Each row below holds a small network's activations on one input, seen along a few directions.
Each table varies a few parts of the input and shows all the possible inputs, shuffled.
A made-up example of a description, with smaller parts first: one of 6 places along a line, together with either a single point or one of 9 places around a ring or (one of 3 separate values, together with one of 8 places around a ring).
Shared parts are said once, and a part with two or three values counts as separate values.
In the rows, 128 means zero.

Other details of the inputs vary at random and push rows far along two fixed directions, the same in every table; ignore that.

Rows:
r1: [154 145 142 112 183 140 131 137 105 153 103]
r2: [139 138 119 124 136 105 123 142 141 159 131]
r3: [133 145 125 130 152 106  95 137 149 157 120]
r4: [137 133 147 135  43  87  86 105 136 137 147]
r5: [ 99 126 104 139  88  89 110 138 144 138 166]
r6: [160 139 145 116 183 144 123 148 113 148  98]
r7: [ 82  99  93 157  50 115 153 116 152  88 173]
r8: [139 144 131 132 143 107 107 152 132 158 130]
r9: [ 69  95  95 151  53 122 137 113 142  90 171]
r10: [120  91 122 119 140 191 169 111 100  69 108]
r11: [171 163 165 117 106  92  70 134 124 166 111]
r12: [157 113 157  98 101 175 152  92 100  73  89]
r13: [133 173 125 122 133  45  84 167 138 209 160]
r14: [144 146 133 120 146  92 103 148 133 178 138]
r15: [109 101 131 110 139 185 184 111  90  72 116]
r16: [ 80 101 107 175  58 123 135  96 164  86 166]
r17: [138 149 134 110 146  90 108 153 130 173 143]
r18: [132 153 131 135 149 102 108 134 140 158 126]
r19: [127 145 133 119 143 108 111 153 130 157 133]
r20: [124  96 135 129 141 194 171  98 111  71 109]
r21: [104 135 111 163  87  91 112 123 147 145 160]
r22: [139 135 121 125 143 107 102 144 131 164 127]
r23: [132 152 124 103 146  89 116 155 140 175 136]
r24: [113  94 135 106 139 188 180 109 100  72 118]
r25: [121 104 125 125 147 189 179 101 129  63 100]
r26: [ 80 101  99 169  50 118 147 108 135  92 174]
r27: [125  94 134 127 140 195 173 101 108  74 111]
r28: [ 79  98  94 174  54 127 129 102 154  89 163]
r29: [128 110 126 123 149 181 172 108 127  79 103]
r30: [128 104 137 127 149 184 162 103 118  82 108]
r31: [181 141 154  79 241 180 134 144  90 147  62]
r32: [141 155 135 140 153 105  94 146 149 165 122]
r33: [ 84 102  93 169  51 123 148 106 160  92 167]
r34: [121 108 135 119 144 180 167 125 103  75 114]
r35: [141 141 133 115 145  96 110 149 129 168 139]
r36: [123 104 126 127 150 186 155 107 118  79 101]
r37: [169 156 156 104 105  89  67 128 121 170 111]
r38: [ 94  85 107 139  91 163 161 109 119  65 140]
r39: [ 78 107 102 179  55 121 140  99 150  89 167]
r40: [138 152 129 119 145  87 110 154 122 176 139]
r41: [152 115 164 107 101 175 148  89  81  76  93]
r42: [138 149 133 142 146 112 100 143 142 159 124]
r43: [107 128 109 158  84  89 116 129 140 147 163]
r44: [185 148 165  90 241 181 136 149  93 145  62]
r45: [143 154 124 125 149  99 111 143 149 171 125]
r46: [188 136 164  76 237 175 144 142  86 149  70]
r47: [182 144 163  78 238 174 142 158  85 139  68]
r48: [147 189 133 144 152  38  45 170 176 227 139]
r49: [ 78 103  94 151  51 114 156 116 151  87 176]
r50: [116 157 100 150  82  31  81 157 176 200 180]
Each input here is: one of 5 separate values, together with either a single point or one of 9 places along a line.
- Changing only the choice among 5 separate values turns r34 into r49. The same change can be made to r19. Which row results? => r23
- Changing only the choice among 5 separate values turns r10 into r14. The same change can be made to r3. Which row results? => r16
- Change only the choice among 5 separate values in r36. List by row number the other rows that result. => r29, r30, r32, r39
- A walk changes only the place on the line of 9. It starts at r15 and steps to r13. List the rest of the walk in order. => r40, r26, r43, r1, r21, r39, r18

Rows:
r51: [131 124 135  97 127 152 147 116 134 103 109]
r52: [181 149 153  75 193 132 101 152 117 171  86]
r53: [ 68 106  89 160  90 115 158 142 161  97 174]
r54: [107 112 109 173  50 115 130 104 150 100 168]
r55: [145 140 144 137 127 113 113 136 119 168 134]
r56: [ 80 112 113 149  49 107 129 119 130 100 184]
r57: [ 95  83  98 156 133 180 171 102 134  81 141]
r58: [134 128 141 125 133 156 135 106 137 104 102]
r59: [130 136 131 124 126  96  99 142 118 154 132]
r60: [141 126 130 138 122 137 138 114 123 114 123]
r61: [144 139 135 131 130 119  93 127 139 150 112]
r62: [100 113 110 146  45 101 141 104 163  98 167]
r63: [142  99 140  90 157 203 167 118  83  68  85]
r64: [ 68 110  87 166  85 114 151 142 165 100 180]
r65: [176 151 149  83 190 125 102 149 116 172  79]
r66: [179 146 153  72 193 128 105 152 116 172  84]
r67: [122 165 113 163  79  46  48 148 160 193 161]
r68: [156 110 155 112 163 197 178  96 110  70  83]
r69: [112 158 125 126  92  44  80 157 139 189 177]
r70: [130 160 109 133  76  31  82 151 164 196 177]
r71: [130 120 125 118 126 150 132 126 107 104 107]
r72: [ 82 117 121 166  62 124 128 106 124  92 166]
r73: [110  96 122 155  91 171 142 102 115  65 121]
r74: [135  95 147  95 157 189 163 119  81  76  99]
r75: [150 159 138 120 233 132 128 172 129 171  99]
r76: [156 155 143 115 240 150 134 171 125 162  96]
r77: [111 100 122 124  80 143 172  97 138  71 135]
r78: [120 101 114 124 193 201 178 109 109  91 102]
r79: [132 170 124 152  87  39  76 133 177 191 157]
r80: [130 118 133 117 122 146 157 122  98 122 119]
r81: [132 173 123 137 194  93 102 175 151 192 129]
r82: [117 130  97 124 167 109 132 143 139 162 137]
r83: [173 154 163 102 206 136  97 147  93 166  87]
r84: [126 126 148 132 135 149 132 123 102 110 129]
r85: [ 94 107 103 151  46 116 117 119 141  97 165]
r86: [ 92 105 110 152  39 110 141 115 133 114 178]
r87: [162 167 150 119 160  98  98 149 112 201 118]
r88: [173 166 136  94 159  89 103 156 127 187 126]
r89: [169 157 147 122 157  95  68 150 145 193 111]
r90: [137 116 141  93 153 191 171 103 113  74  79]
r91: [136 127 121 119 117 131 148 120 119 113 124]
r92: [113 109 120 116 195 196 198 139 108  72  96]
r93: [ 92 107 114 179  41 108 132 106 136 117 170]
r94: [133 133 140 122 134 162 136 104 135 100 100]
r95: [178 165 163  95 196 135 102 139 133 167  83]
r96: [ 95 101 110 177  43 112 108 102 161 102 155]
r97: [169 148 156  85 191 122 100 158  98 170 105]
r98: [ 84 111 123 169  63 121 129 108 125  94 166]
r99: [143 111 146  83 158 206 175 105 111  67  83]
r100: [141  99 155 125 160 197 149 111  86  77  96]
r101: [134 170 114 157  85  43  71 141 163 195 167]
r102: [132 156 121 159  91  59  54 150 157 187 156]
r103: [ 89 100 118 179  56 114 113 108 135  98 163]
r104: [139 152 113 131 193  90  99 154 147 205 132]
r105: [128 116 133 112 112 135 153 127 105 128 134]
r106: [ 87  80  90 130 127 166 184 111 130  79 146]
r107: [114 108 101 117 163 148 157 131 130 123 137]
r108: [145 171 144 103 160  74  89 162 111 194 130]
r109: [113 104 127 154  82 145 160  88 143  73 130]
r110: [144 114 141 100 147 174 182 102 111  77  88]
- What do these inputs look like to the network? => one of 6 places along a line, together with either one of 2 separate values or one of 8 places around a ring
- Changing only the place on the line of 6 turns r78 into r104. The same change can be made to r83. Which row results? => r103
- Changing only the place on the line of 6 turns r55 into r87. The same change can be made to r102. Which row results? => r67
- Change only the choice among 2 separate values in r57. List by row number the other rows that result. => r76
- Which other rows agree with r64 in the place on the line of 6? List them by row number. => r52, r56, r62, r85, r86, r88, r97, r99, r107
- Change only the place on the line of 6 in r69. List by row number the other rows that result. => r56, r72, r84, r98, r108
- Change only the place on the line of 6 in r96. List by row number the other rows that result. => r52, r61, r65, r66, r89

Rows:
r111: [ 99 126  97 158 114 106 111 131 163 142 148]
r112: [122 121 136 123 147 164 176 124  99  98 121]
r113: [149 166 134 118 171  71  79 166 122 214 135]
r114: [153 134 148 103 192 150 150 139  93 143 108]
r115: [125 151 130 136 135  79  85 162 128 182 150]
r116: [147 143 130  97 137  93 109 151 126 168 124]
r117: [123 150 117 143 151  85  82 159 163 178 139]
r118: [145 128 152 122 126 168 152 100 113  90  98]
r119: [152 133 145  80 164 148 159 129 103 114 104]
r120: [106 116 118 169  45 112 103  93 149 103 156]
r121: [150 117 145 127 123 167 139 104 113  92 100]
r122: [ 90 103 109 137  55 124 124 121 137  93 161]
r123: [151 139 133 110 205 162 147 138 129 140  99]
r124: [120 120 122 129 163 166 173 120 134  94 110]
r125: [118  91 139 147  80 175 163  79 120  58 117]
r126: [145 114 140  86 151 161 159 122 105 110 109]
r127: [122 127 109 144 143 118 127 141 154 139 131]
r128: [100 115 108 130  70  99 116 120 139 125 155]
r129: [100 117 121 175  35 110  94 105 152 103 159]
r130: [141 149 128 125 152 102 114 157 117 173 136]
- Changing only one part turns r111 into r124. The same change can be made to r113. Which row results? => r112
- What do these inputs look like to the network? => one of 4 places along a line, together with one of 5 places along a line
- A walk changes only the place on the line of 5. It starts at r129 and steps to r120. List the rest of the walk in order. => r121, r125, r118
- A walk changes only the place on the line of 4. It starts at r117 and steps to r115. List the rest of the walk in order. => r122, r129
- Change only the place on the line of 4 in r126. List by row number the other rows that result. => r114, r123, r125
